<62>: [-67 -53   4 -26 -10  15  57  26  88 -28 -12  49  39  84  24  66  -2  -6
  38 -29  25 -63  66 -61 -43  29  37  18  20  -7 -10  -7  12  28 -45 101
  49   7  89  66   8   5 -20  32  72 -32  58  81  31 -27]
<81>: [  21   78   42   38   26   15  -72  -30  -23   82   -4  -42   27   -4
   12   11   91   38   -4   22  -38   49  -51   19   30   69  -49   18
    4  -75  -26  -11   46   57   -5 -108  -59   30 -120  -18   28   21
  -24  -89   -7  -20    5  -24  -39   35]
<95>: [ -34  -15   20   68   98  -31   -7   37   -3  -36    0  -29 -118  -14
   -6   -7   -3   21  -18   94  -56    4   -8   56  -26  -87   27  -30
  -55   56    4   65    0  -23   56  -52  -45   56  -37    4  -74  -68
   55  -17   17  110   28   -7   35  -30]
all <62>: [38] => 19
Table of tags by key:
[-57] -> k_413
[25] -> k_975
[-56] -> k_603
[24] -> k_950
[-28] -> k_475
[-29] -> k_280
[26] -> k_893
join <62> 21:  => k_975
find: [-67 -53   4 -26 -10  15  57  26  88 -28 -12  49  39  84  24  66  -2  -6
  38 -29  25 -63  66 -61 -43  29  37  18  20  -7 -10  -7  12  28 -45 101
  49   7  89  66   8   5 -20  32  72 -32  58  81  31 -27] => <62>
all <95>: [56] => 24 30 35 38
then: [-45 101  49] => [ 7 89]

<4>: [ -6 -53   1 -61  49 -27 -26]
<5>: [101  42  42  43 101  42 101]
<27>: [101  43  42 -40  42 -32   3]
Table of tags by key:
[-27] -> k_922
[-32] -> k_687
[-26] -> k_393
[49] -> k_972
[48] -> k_868
join <4> 6:  => k_922
find: [ -6 -53   1 -61  49 -27 -26] => <4>
all <5>: [42] => 2 3 6

<134>: [-1 -1  5 -4 -3]
<10>: [ 1  1 -3  1  2]
<13>: [-53   2 -52 -52 -52]
<105>: [-114   24   38  -35   23]
<124>: [ -3   5  89 -43 114]
then: [-1  5] => [-4 -3]
all <13>: [-52] => 3 4 5
tags:
[38] -> k_862
[-51] -> k_478
[5] -> k_419
[-52] -> k_713
[4] -> k_20
join <13> 3:  => k_713
all <10>: [1] => 1 2 4

<61>: [ 17  21  20  60 -28  13 -19  -8 -11   6  76]
<155>: [ 54 -25  -9 -48 -39 -27  -8  32  -3 -36  31]
<24>: [ -2 -26  17 -42  21  47  38 -58 -25  -8 -22]
<97>: [ 60  17  21 -28  13   0 -19  66 -48  40  66]
<126>: [-23  17  57 -34  -7 -62 -32 -12 -28  36  28]
<2>: [ 23  17 -24 -10   6 -69  -1 -26 -19 -28  98]
then: [ 17  21  20  60 -28  13 -19] => [ -8 -11]
all <97>: [21] => 3

<93>: [-68 -41 -13 -11  52  24  45  39 -31  51 -99 -20 -20]
<73>: [-42 -43 -34 -10  23   3  59  39 -31 -85 -99 -20 -20]
<106>: [ 52 -41 -41  44  52 -43 -34 -10 -41   3  52  37 -41]
<30>: [-43 -67 -41 -13 -43 -43 -34 -10  23   3  59  37 -90]
then: [-67 -41 -13] => [-43 -43]
all <106>: [52] => 1 5 11
then: [ 52 -43 -34 -10 -41   3  52] => [ 37 -41]
all <93>: [45] => 7
then: [  3  59  39 -31 -85 -99] => [-20 -20]
then: [-13 -11] => [52 24]

<14>: [-57 -29 -41  34 -31  19  45  42 -26 -29 -51  -8]
<63>: [-57 -29   4  34 -31  19  45  42 -18 -29 -50  -9]
<86>: [-26 -40 -40  60 -47  21  41  57 -26 -26 -47  -8]
then: [-29   4] => [ 34 -31]
then: [ 34 -31  19  45  42 -18] => [-29 -50]
all <86>: [-40] => 2 3
all <86>: [-26] => 1 9 10
key -> tag
[5] -> k_479
[4] -> k_747
[19] -> k_729
[-40] -> k_955
[42] -> k_790
[41] -> k_307
[-41] -> k_842
join <14> 3:  => k_842
find: [-26 -40 -40  60 -47  21  41  57 -26 -26 -47  -8] => <86>

<48>: [ 33  47  -7  47 -55 -83 -44 -15  44  71  -8  77  -1 -31  31  49 -31 -40
  22  44 -40 -45  47 -59  45 -22 -39 -45  45   4  70 -24  17 -43 -17 -81
 -19 -22 -25 -28   6  -9   4  -1  -9  56 -27   8]
<96>: [ 30  72  23  -4  16 -27 -19 -47  -4  48  45  27   0 -22  -2   3 -33 -17
  10 -30 -29 -58 -53 -77  60  36  -7  -3  14  34  -2  15  36  -3 -27  47
 -11  17  20  16  18 -19   2 -50  41   4   4  -6]
<100>: [ -9  28 -46  -8  12  20   1 -25  14  -6  13 -17  -2 -17 -33   0  10 -22
   3 -29 -30   7 -33  50 -17  34 -29   2  44 -29 -28  42  40  19   6  32
  -1 -13  14   4  24 -50 -19  -2  -9  14  18 -11]
<84>: [-3  0 -1  1  0 -2  0  1  0  1  0  0  1 -2 -1  0  0  0  1  2 -1  1  1  1
  1  0 -1  0  1  0  2  2 -3  1 -1  0 -1  0  0  0  1  0 -1  0  1 -1 -1  2]
<122>: [ 10   0  30  54 -29  37  13 -13   9  14  58 -18  -4  12 -14 -18  -2 -72
 -52  26  17  21 -89 -71  30  29 -52  -2  57 -40  -5   9  23 -64 -28   8
  26  13  -4  -8  46   8 -28 -30  36  50 -77 -60]
<82>: [-29   0  54  30  10  -7  18  -7   7 -35  -3  18  32 -19  13   6 -51 -33
 -47   7  21  39 -27  -1  23  64 -40 -31  55  24  -7  -2  33 -22   8  23
  -8  -5  16  76  31   0   4 -10  62  26 -16 -44]
<140>: [ 0  0  0 -1  1  0  0  2  2  0  0  0  2  0 -1  0 -1 -1  0  2  4  2  1  0
  0 -2  1  0  0 -1  0  1  1  0  0  0 -1  1 -2  0 -2  0 -2 -4  0  1 -1 -2]
<12>: [ 1  1  1 -1  0 -1 -1  2  2  1  0  1  1  1 -1 -1  2  1 -2 -1  0 -2 -1  0
 -1  1  1  1  0 -1 -1  1  0 -1  0 -1  0  0  0 -1 -1 -2  0  1  1  0 -1 -1]
Table of tags by key:
[-52] -> k_544
[1] -> k_459
[-40] -> k_976
[-1] -> k_715
[0] -> k_457
[-7] -> k_564
join <12> 27:  => k_459
then: [ -2 -17 -33   0  10 -22   3 -29 -30] => [  7 -33]
then: [-29   0  54  30  10] => [-7 18]
all <12>: [-1] => 4 6 7 15 16 20 23 25 30 31 34 36 40 41 47 48
all <48>: [47] => 2 4 23
then: [-22 -39 -45] => [45  4]
all <48>: [45] => 25 29

<117>: [ 42 -50 -22  42  76  43]
<83>: [-51 -73 -51 -73 -51 -51]
<37>: [-49 -22 104  -5 -84 -21]
all <117>: [42] => 1 4
then: [-22 104] => [ -5 -84]
key -> tag
[-22] -> k_596
[-51] -> k_458
[104] -> k_117
[-52] -> k_615
[-23] -> k_257
[43] -> k_14
join <117> 3:  => k_596
all <83>: [-51] => 1 3 5 6
all <37>: [-49] => 1
find: [ 42 -50 -22  42  76  43] => <117>

<15>: [ 83  37  89 -77  58  -7 -35  22   7 -47 -23   2 103  88 -78  13 -27   2
 -34  46 -23  64 -76  27 -86  84  49  22 -23 -82  73]
<142>: [  3   6 -45 -27  58  -7 -35  22   7 -47 -25   2 103  88 -78  13 -27   2
 -34  45 -23  64 -76  27 -86  84  49  22 -23 -82  73]
<114>: [ 81 -22  89 -79  60  -5   2  21   6 -45 -25   2 105  87 -76  15 -27   5
 -34  46 -21  65 -80  29 -91  84  47  82 -20 -77  82]
<47>: [ 83  37  89 -77  58  -7 -35  22   7 -47 -25   2 103  88 -78  13 -27   2
 -34  45 -23  64 -76  27 -86  84  49  22 -23 -82  73]
<136>: [ 83  37  89 -77  58 -47 -35  22   7 -47 -25   2 103  88 -78  13 -27   2
 -33  45 -21  63 -77 -25 -90  87  48  24 -27 -80  76]
all <136>: [89] => 3
all <136>: [-47] => 6 10
all <136>: [-21] => 21
then: [ 21   6 -45 -25] => [  2 105]
all <114>: [2] => 7 12
key -> tag
[82] -> k_920
[-24] -> k_371
[81] -> k_75
[3] -> k_722
[4] -> k_498
[87] -> k_753
[-25] -> k_123
join <114> 1:  => k_75
find: [ 83  37  89 -77  58  -7 -35  22   7 -47 -23   2 103  88 -78  13 -27   2
 -34  46 -23  64 -76  27 -86  84  49  22 -23 -82  73] => <15>

<18>: [ 34  52  70  30  42  24  44 -24  51 -49  34  57  64 -20 -11 -12 -32 -21
  74  -8  23  19  11  83 -21 -37 -27 -57  76  99  49  -6  28   0 105  48
 -10  91  22 -47  -6 -16  27  53  54 -33 -34  98 -35 -13  76 -81 -37 -53
 -47  15 -33 -26]
<31>: [ 50 -49  34  57  64 -20 -11 -65  79 -63 114  28   8 -47 -43  26 -67   1
 -23 -27  77 -60   3  -4  54 -29 -11 -17  78  58  14 -34  -6  -9  -5  -5
  37  93  11  20   3  21  13   2  -2  -8 -37  57 -37 -91 -29 -14   3  -3
 -74 -30  26  25]
<26>: [-47  -8  18   3  -9 -11   5  -3   6 -17  14  13 -10  -5 -15  -2 -18  -3
  -7  -9  18  -1   1   3  -9 -10  -4 -18  11  30   2 -10   8   5   9  -3
   2  29  13  -4 -18   2  17  12  18  -9  -6   9 -15  -3   0 -19 -13 -22
 -20  -6  -6  -4]
then: [-47  -6] => [-16  27]
tags:
[-18] -> k_394
[3] -> k_328
[-8] -> k_513
[11] -> k_84
join <26> 41:  => k_394
find: [-47  -8  18   3  -9 -11   5  -3   6 -17  14  13 -10  -5 -15  -2 -18  -3
  -7  -9  18  -1   1   3  -9 -10  -4 -18  11  30   2 -10   8   5   9  -3
   2  29  13  -4 -18   2  17  12  18  -9  -6   9 -15  -3   0 -19 -13 -22
 -20  -6  -6  -4] => <26>
then: [ 51 -49  34  57  64 -20 -11] => [-12 -32]
all <31>: [26] => 16 57

<88>: [-99  68 -70  41  44 -75 -40  51  80 -55   1  16 -44 -19  70  98 -41]
<113>: [  3   0 -27 -12   6 -35  10  30   2   1  18  28 -22  70 -19  -2 -20]
<110>: [-11  40  38  22  32  37   7  16  11  16  18  19  25  27  -3  17  20]
then: [ 68 -70  41  44 -75 -40  51  80 -55   1  16 -44] => [-19  70]
then: [-19  70] => [ 98 -41]
key -> tag
[30] -> k_763
[98] -> k_125
[52] -> k_887
[51] -> k_368
join <88> 8:  => k_368

<11>: [ 24  48 -55 -64 -60   5  15 -79 -29  15  56  -7 -51  77  -2  -9 -78]
<20>: [ 18  26  18  14  16  16  27  29 -33  10   9  37  35  16 -22 -97  17]
<57>: [  1  17  71 -70 -32 104  46 -62  50  28 -12  23 -58 -81  29  35 -55]
<99>: [ 24  48 -55 -64 -60   5  33 -79 -29  15   9  37 -51  77 -59 -79   9]
all <20>: [16] => 5 6 14
find: [ 18  26  18  14  16  16  27  29 -33  10   9  37  35  16 -22 -97  17] => <20>

<119>: [ 86 -21 126 -26 -12 -29]
<49>: [ 73   6  34 -23 -29  97]
<6>: [ 18  30  -3 -27 -58  42]
<104>: [ 58 -24  10  52  19 -49]
<107>: [ 34 -21  41  25  13  13]
Table of tags by key:
[97] -> k_273
[-24] -> k_329
[-27] -> k_546
[-23] -> k_39
[-26] -> k_409
join <49> 4:  => k_39
find: [ 18  30  -3 -27 -58  42] => <6>
then: [ 34 -23] => [-29  97]
find: [ 34 -21  41  25  13  13] => <107>
all <6>: [-27] => 4
then: [-21 126] => [-26 -12]

<72>: [-20  22 -44 -20 -64  30  32 -31  72  76  11 -12 -49  18 -41  49 -14  67
  -8 -38  65 -26 -37 -28 -21  -5   2  12   5  73 -76 -59  -1 -48   7]
<22>: [ -20   11  -30   44  -36  -14    8   -2  -13  -22    5  -52  -67   17
  -57  -29  -26   51  -18  -48   30   35    2   38  -25  -12  -47   28
   85    7  -13 -104   11   14   27]
<45>: [  3  13 -15  32  47   3 -56 -48 -43 -50  10 -10 -46  -6 -37 -26  64  -3
 -37  32 -46  71 -21 -28 -37  -5  17 -28 -37   3   3 -82 -17 -23 -73]
all <45>: [-37] => 15 19 25 29
then: [ 47   3 -56 -48 -43 -50] => [ 10 -10]
then: [-46  -6 -37] => [-26  64]
tags:
[-14] -> k_276
[-28] -> k_917
[-76] -> k_584
[3] -> k_510
join <72> 31:  => k_584
find: [ -20   11  -30   44  -36  -14    8   -2  -13  -22    5  -52  -67   17
  -57  -29  -26   51  -18  -48   30   35    2   38  -25  -12  -47   28
   85    7  -13 -104   11   14   27] => <22>
find: [-20  22 -44 -20 -64  30  32 -31  72  76  11 -12 -49  18 -41  49 -14  67
  -8 -38  65 -26 -37 -28 -21  -5   2  12   5  73 -76 -59  -1 -48   7] => <72>
then: [-21 -28 -37  -5] => [ 17 -28]

<55>: [-27  31  55  70 -11  17   6 -23  42  44  56 -33 -16 -20 -60  66 -25 -72
  66 -35  37 -16  18 -22   5  91  43   8  83   5 -39  60   2 -14  66  17
 -63  17 -45]
<3>: [-15  47 -16   5   7 -62   7 -15 -38  23   2  28 -28 -14 -29 -19   1 -19
  -1  32 -15  67  61  -3   0  30  43  -6  -2   5 -39  60   2 -14 -22  17
 -63 107 -45]
<80>: [-32 -55 -51  69  13  -4  -2  44  -6  81 -53  -8 -28 -13 -62  38  33 -31
 -16  33  65  16  41 -82   9 -26  43 -35 -78  13  33  60 -89  -1  -6  29
  -5  40  14]
<46>: [-27  31  55  70 -11  64   6 -23  42  44  56 -33 -16 -20 -67 -27 -25 -72
  66 -35  37 -16  18 -22   5  91  43   8  83  24  -7  60  66  57  35  21
 -70  91  27]
<131>: [-29  25 -18  63 -13 -18  -3  40   4  15  -8 -24 -37  17 -56  -8 -23 -37
  18  12   9   6  90  -7   8  -8  43 -51  -6   4  21  60 -37   1  75  23
  54  17   8]
<41>: [-27  31  55  70 -11 -16   6 -23  42  44  56 -33 -16 -20 -60 -27 -25 -72
  66 -35  37 -16  18 -22  66  91  43   8  83  24  -7  60  66  57  35  21
 -70  91  27]
then: [ 25 -18  63] => [-13 -18]
Table of tags by key:
[65] -> k_770
[66] -> k_594
[17] -> k_605
[-35] -> k_677
[64] -> k_205
[-16] -> k_489
join <46> 6:  => k_205
all <41>: [-16] => 6 13 22
all <55>: [66] => 16 19 35

<118>: [ 57  61 -34 -15]
<127>: [-42  -3  -9 -11]
<54>: [ 62  30 -35 -15]
<34>: [-34 -59 -41 -34]
<137>: [-67 -49 -32 -13]
<38>: [ 62  30 -93 -52]
<79>: [20 -3 -9  8]
<112>: [-60 -35  34 -56]
<169>: [ 21 -58  21  93]
all <34>: [-34] => 1 4
all <169>: [21] => 1 3
find: [20 -3 -9  8] => <79>
find: [ 62  30 -93 -52] => <38>

